These are the activations of a small neural network, seen along a few directions. Each row is one input.
In each table, some parts of the input vary, and every possible input appears once, in random order.
Descriptions start from the smaller parts, as in this example, which fits no table here: one of 4 places along a line, together with either a single point or one of 11 places along a line or (one of 2 separate values, together with one of 8 places around a ring).
Shared parts are said once, and a part with two or three values counts as separate values.

Other details of the inputs shift rows strongly along two fixed directions, in all tables alike. That doesn't count.

Table:
r1: [ 97   8 -11  73 -53 -12  -3  76 -69   8  -7]
r2: [-20  -2  12  -1   9 -13  26   5  -7  -9   7]
r3: [-12  -5   0 -21   9 -17 -15   6  -8   4   4]
r4: [-12 -18   0   5  14 -20  -5   4  10 -18   0]
r5: [ 14  10   5   3  -5  72   1 -37 -16  -9 -18]
r6: [-14  11  11  15  11 -13  -3  12  25  -2   5]
r7: [-10 -20   4   6  15 -21  10  -4  -1 -16   1]
r8: [ -8  15   7 -17   9  -7 -12  14   7  13  18]
r9: [  1   3   6 -14 -25  58 -15 -42 -29 -20 -14]
r10: [-4  9 -6 -2  0 -8 -5 11 28 23  3]
r11: [ -1 -14  -9 -13   9  -4  25   4   3  14   0]
r12: [ 85  -9 -29  61 -74 -14   7  80 -69   3  -6]
r13: [ 11  11  -5   1 -36  54 -25 -42  10 -10 -22]
r14: [-18  12  11   3   4 -15  -2  13  18  -9  16]
r15: [  1  -5 -12  -4 -27  73 -17 -24  11 -11 -15]
r16: [ -9   4   9  13   8 -27  -8  -1  17  -9  -1]
r17: [ 3 14 13 -6 19 -8 15  2 -5 20  3]
r18: [  4  -1   6  22 -15  52  -7 -49  -5 -35 -21]
r19: [ -4   8   5 -20   7 -21 -16   1  -1   6  11]
r20: [ -2 -15  -4 -15  19 -13 -15   6  -1   3   1]
r21: [  4 -11 -15  -2   9 -18   7 -10   8  13  -6]
r22: [ 12   4  -3   2 -11  61 -31 -38  -6 -16 -22]
r23: [-13   0   0  18  21  -8  -1  13  23  -5   3]
r24: [ -4  14   7  -4  16  -6 -12  14  13  19   6]
r25: [  2   8   0  -5   3 -10  22  -1  10  23   0]
r26: [-17  -3 -11 -16  -5  -6  -3  16  14  15   7]
r27: [ -9   1   8 -20  14  -6  16   8 -18  12   7]
r28: [  3   1  -4  -4  -1 -23   6 -10   9  17  -3]
r29: [  1   8   5  -7  14 -19 -17   1   5  12  -1]
r30: [-11   3  13   1   2 -29   8  -9   0 -14  11]
r31: [ 14   3   1   3 -10  60 -16 -47 -16 -15 -21]
r32: [-19 -10   8   0   4 -26  10  -4  -8 -15   4]
r33: [ -2   1  -4 -17  -8 -24   7 -10   3  11   9]
r34: [ 83  -7 -33  61 -76 -12  -8  88 -58   1  -7]
r35: [ -9   9  -5 -15  -6 -10  -4  11  21  17  15]
r36: [-21  -8   3  -1   3 -25  -5   5   3 -17   3]
r37: [  1  -9 -19  -2   9 -17  -8  -1  18  12  -6]
r38: [  0 -17   0 -14  20 -14   0  -2 -12   5   1]
r39: [ -7  -9  -2 -12  22   1 -10  19   6  11   7]
r40: [ -3 -20 -17 -13   5 -16  -7   3  13   6  -3]
r41: [-16   2   1 -18  11  -3 -11  19  -1  12  10]
r42: [  9  -1   7  -8  -9  74   2 -32 -21 -14 -14]
r43: [  3  -3 -11  -2  14  -5  24   0   8  19  -3]
r44: [ -2   9   0 -17  -4 -12  23   0   3  16  12]
r45: [ -4   3  -8 -18  -8 -23  -9  -2  14   9   8]
r46: [ -7  -2   4  14 -17  68 -15 -22   7 -36 -12]
r47: [-10  -4  -5 -19  -2  -8  24   5  -3  15   4]
r48: [-10 -13   8   6  19  -9  26   5  -1 -10   4]
r49: [ -1 -22 -13 -12   5 -16   8  -5   2   8  -2]
r50: [ -2  14  12   7 -33  47 -22 -39   0 -41  -9]
r51: [-11  11  17   1   7 -17  25   0   0  -8  14]
r52: [ 10  15  12 -12 -27  54 -16 -46 -22 -18  -7]
r53: [ -8  -8  -2  15  18 -22  -7  -1  15 -12  -4]
r54: [ -4  -3 -17   1  11  -3  -3  11  26  19   0]
r55: [ -7  10  18  13  13 -15  24   0   6  -1   3]
r56: [ -6  -2   7  16  24 -10  25   0   5  -5   0]
r57: [-26  -1   5   1   6 -11  -1  18  11 -10   9]
r58: [ -1  14  13 -19  12  -9  15   3 -11  13  15]
r59: [ -7   2  14  14   9 -28   7 -10   6  -7   0]
r60: [ -3   3  -4  -1  26  -1 -11  15  11  16   4]
Description of these inputs: one of 3 separate values, together with one of 4 places along a line, together with one of 5 places around a ring.
- Changing only the place on the ring of 5 turns r12 into r28. The same change can be made to r2. Which row results? => r55
- Changing only the place on the ring of 5 turns r13 into r34. The same change can be made to r10. Which row results? => r26
- Start at r8 and move only the place on the ring of 5, one step at a time. The first step leads to r41. Which rows follow, in order? => r39, r60, r24
- Which other rows does r11 become when the place on the line of 4 takes its other values? List them by row number. => r15, r40, r49
- Which other rows does r53 become when the choice among 3 separate values takes its other values? List them by row number. => r22, r37

Table:
r61: [ 26  24  -6   7 -45  86 -25 -16  -4  -1 -15]
r62: [-50   0  -4 -59  36  30  -6 -59  51  22  -4]
r63: [ 40  12   4  47  -6 -46  30  76 -28  16  16]
r64: [-36 -17 -10 -54  57 -48   4  -5  30  41  12]
r65: [ 43 -22 -17  54  -1 -59   4  76 -23   0   3]
r66: [ 13  16   8  29 -49  66 -31 -21  -5 -45 -13]
r67: [ 27   2   7  18 -29  77   7 -35 -36 -30 -22]
r68: [-47 -16   1 -12  58 -59   9   2  51  11  10]
r69: [ 26   2   5  13 -49  59   9 -43 -37 -30 -21]
r70: [ 38  11   6  38 -15 -54  24  74 -37   8  21]
r71: [ 40  -4   3  34  -5 -53  23  72 -51   7  14]
r72: [ 25   8  -7  -6 -46  81 -32 -22 -27  -9 -17]
r73: [-53   1  11 -14  54 -57   1   3  55   9  17]
r74: [ 31   1 -19  -6 -58  68 -20 -37 -22  -7 -24]
r75: [-56   2  20 -39  44  24  23 -67  35  -2  -3]
r76: [-53 -14  10 -28  54 -64  -6  -3  32  -1  15]
r77: [ 45   8 -16  19 -24 -47  -5  83 -22  33  19]
r78: [-59 -14   6 -39  22  -2 -10 -77  42 -22  -8]
- Describe the family of inputs behind these rows. => one of 3 separate values, together with either a single point or one of 5 places around a ring
- Changing only the choice among 3 separate values turns r61 into r73. The same change can be made to r62. Which row results? => r68
- Which other rows does r75 become when the place on the ring of 5 takes its other values? List them by row number. => r63, r67, r70, r71
